These are the activations of a small neural network, seen along a few directions. Each row is one input.
Each table varies a few parts of the input and shows all the possible inputs, shuffled.
A made-up example of a description, with smaller parts first: values(2) and (point or ring(11) or (ring(5) and line(6))).
Shared parts are said once, and a part with two or three values counts as separate values.

Other details of the inputs vary at random and push rows far along three fixed directions, the same in every table; ignore that.
These rows show it; all are for the same input, with only those details redrawn:
[ 37  18  20 -40  -5 -27 -11  33 -12  17 -24]
[  6  15  10   7  -2 -33  56  43  -6 -14 -22]
[ -7  14  -7  16 -10  -3  45  11 -17 -50  -6]
[ 51   3 -11 -18  32  16 -90   1  -6   0  -2]
[-12  16   0   3 -20  -9  54   3 -22 -49  -8]
[  9  13  11   6  -1 -34  55  48  -3  -7 -24]

A family of inputs:
r1: [-12  38   4  30  -7   3  34 -17 -32 -48  12]
r2: [-30  33 -12  31  -6   1  39 -27 -20 -33   8]
r3: [ 22 -14  35 -48   7 -17  -3  32   9  32  -2]
r4: [ 13 -27  22 -39   4 -13   7   9  22  68  -6]
r5: [  3 -12 -25   7 -16  -4  30  24   3 -37 -14]
r6: [ 10  34  14 -16 -27   1 -28 -18 -28  -7  -2]
r7: [-12  53  10 -11 -24  22 -29 -49 -40 -35   3]
r8: [ 12  10  -2 -44 -11  -6  11  -7  -3  27 -22]
r9: [-16 -37 -21  35  20  19   4  15  26 -54   8]
r10: [ 44  24   3   3  28  -3 -29  18  -6  27   7]
r11: [ -9   4  57 -21 -20 -26 -25  15  -1  35  -5]
r12: [-19  -7 -33 -14 -19  -6  59  -2   9 -44 -12]
r13: [ -3  -7  41 -20  -2 -24 -11   4   5  62   4]
r14: [  6 -37  -7  36  24  19 -44  24  14 -22  13]
r15: [-26 -11  14  31   4   0  49 -14  -1  -7  28]
r16: [  8 -43 -17  13  34 -19  20  59  49  13  -1]
r17: [ -6 -19 -24  63  38  51 -17 -47  11  -4  44]
r18: [-23  11  36 -34 -23  18  -6 -43 -23 -10  25]
r19: [-27  18  31  -5 -18  29 -27 -45 -31 -38  29]
r20: [  0 -30 -77  36  27  32 -26 -26  28 -31   3]
r21: [-12   9 -13  -5 -10  -5  63  -3 -12 -37  -5]
r22: [-14  -9  30 -13 -10  -8   0 -18  11  64   8]
r23: [  1  32  15 -20 -34 -11 -37 -18 -24   7  -8]
r24: [  3 -39 -21  31  35  30 -12  -6  18  -8  17]
r25: [ -5  27   7 -26 -26  -4  -7 -38 -22  31  -2]
r26: [ 34  17 -10 -16  11  22 -65  -1 -16 -16  -6]
r27: [-48  19 -16 -27 -53   7 -21 -39 -23  28   0]
r28: [ 20  -1 -32  62  47   9  -8  -8  11  33   8]
r29: [ -5 -31  18 -46 -25 -19 -15  18  21   4 -16]
r30: [-47 -14  21 -22 -31  -8 -16   0   7  62   6]
r31: [  4  11  42 -15  -8  14 -25 -15 -28 -16  29]
r32: [  5  -9 -44  49  26  25 -46  -5   0 -49  -1]
r33: [-19 -36 -16 -43 -11  32 -18 -43  17 -14   3]
r34: [ -9   7 -28 -40 -38  20 -32 -34  -2 -44 -25]
r35: [  8 -25  13  41  38  -6  14  50  17 -11  -1]
r36: [ 53 -12 -29 -11  36  13 -72   2  25  65 -13]
r37: [-32  15 -19  43 -13  -8  56 -25  -1  14   1]
r38: [ 24 -12  13  46  54   1 -16  40  19  21  27]
r39: [-23  10  26  -7 -21  26 -27 -44 -27 -36  27]
r40: [ -7 -20 -35  -4  -7 -29  68  22  39  35 -32]
r41: [  9 -56 -36  28  39   3 -11  27  64  42   1]
r42: [ 27  25  22 -27  -3 -26   0   6  -7  60  -8]
Describe the family of inputs behind these rows. -> values(2) and (point or (line(4) and line(5)))
Changing only the values(2) part turns r27 into r30. The same change can be made to r5. Which row results? -> r9
Changing only the values(2) part turns r15 into r42. The same change can be made to r14. Which row results? -> r32
Change only the values(2) part in r12. List by row number the other rows that result. -> r16
Change only the values(2) part in r4. List by row number the other rows that result. -> r36

A family of inputs:
r43: [-34  -1   8  11  -5  26 -15 -36  -8 -26  30]
r44: [  8   8  10   2   2  39 -99 -54  -8 -17  31]
r45: [  3  -7  -8  35  31  27 -80 -17  10  -9  33]
r46: [-41  18   5   4 -29  -8  46 -28 -21  -6  14]
r47: [  5 -16 -25  15  23  30 -78   8   7 -24  12]
r48: [ 12  -7  -5 -20  20   7 -39   6   5  71   9]
r49: [ 40   4  24 -23  33 -20 -27  61   6  25 -15]
r50: [-37 -16  22 -10 -21   8  55 -27 -12  -9  12]
r51: [ 17   6  -1 -39 -20 -11 -10   0  -5  25 -32]
r52: [  6 -38 -42  45  33  34   5  -8  38 -33  24]
r53: [  5   9  -3 -49 -33   5 -15 -47  -9  -2 -22]
r54: [ 14  36   7 -38 -15 -14  37   2 -27 -18  -2]
r55: [  9 -37  -1  22  22 -39  47  53  51  19 -12]
r56: [-19 -10 -15  22   9  21  14  19  -7 -44  13]
r57: [ 32   7  -4 -17  14 -15 -20  59   2  47 -14]
r58: [-11   1 -10 -28 -25 -13  49 -24   7   1 -13]
r59: [  2 -33 -15  45  25  -9  12  21  35 -21 -13]
r60: [  6  16 -33  48  34   8  28  29  -3 -30  -5]
r61: [-16   6  13 -22 -22   1  45 -19 -11  29  -4]
r62: [-22  13  14  -5 -17  -4  44 -28 -14  12  -3]
r63: [ 36 -23  22 -27  17 -28 -36  50  25  51 -35]
r64: [-10   6 -10 -26 -41 -17   1   2 -11   1 -24]
r65: [ 25   4  35  58  19 -38  35  50   1  -7 -15]
r66: [  8 -16 -48  39  19   9  38   2  36  -5   6]
r67: [-21  28  19  11 -37 -28  43 -19 -17   2   4]
r68: [-30  25 -32 -21 -30  45 -36 -52 -28 -48   4]
r69: [ -1 -14  23 -51  -2  18 -43  -9  -1  51  15]
r70: [-18   5 -36  79  29  12 -14 -11   3 -21  26]
r71: [  1 -11  17 -42 -30 -20 -29  23   2  12 -21]
r72: [ 20   1  11   8  25 -26  44  45  -3 -29   6]
r73: [-33  -3  30 -12 -19   7  39 -34 -12 -13   7]
r74: [ 43  39  29 -15 -11  -5 -42 -15 -32  16 -18]
Describe the family of inputs behind these rows. -> values(2) and (point or line(6) or line(9))
Changing only the values(2) part turns r67 into r44. The same change can be made to r58. Which row results? -> r55
Change only the values(2) part in r47. List by row number the other rows that result. -> r68
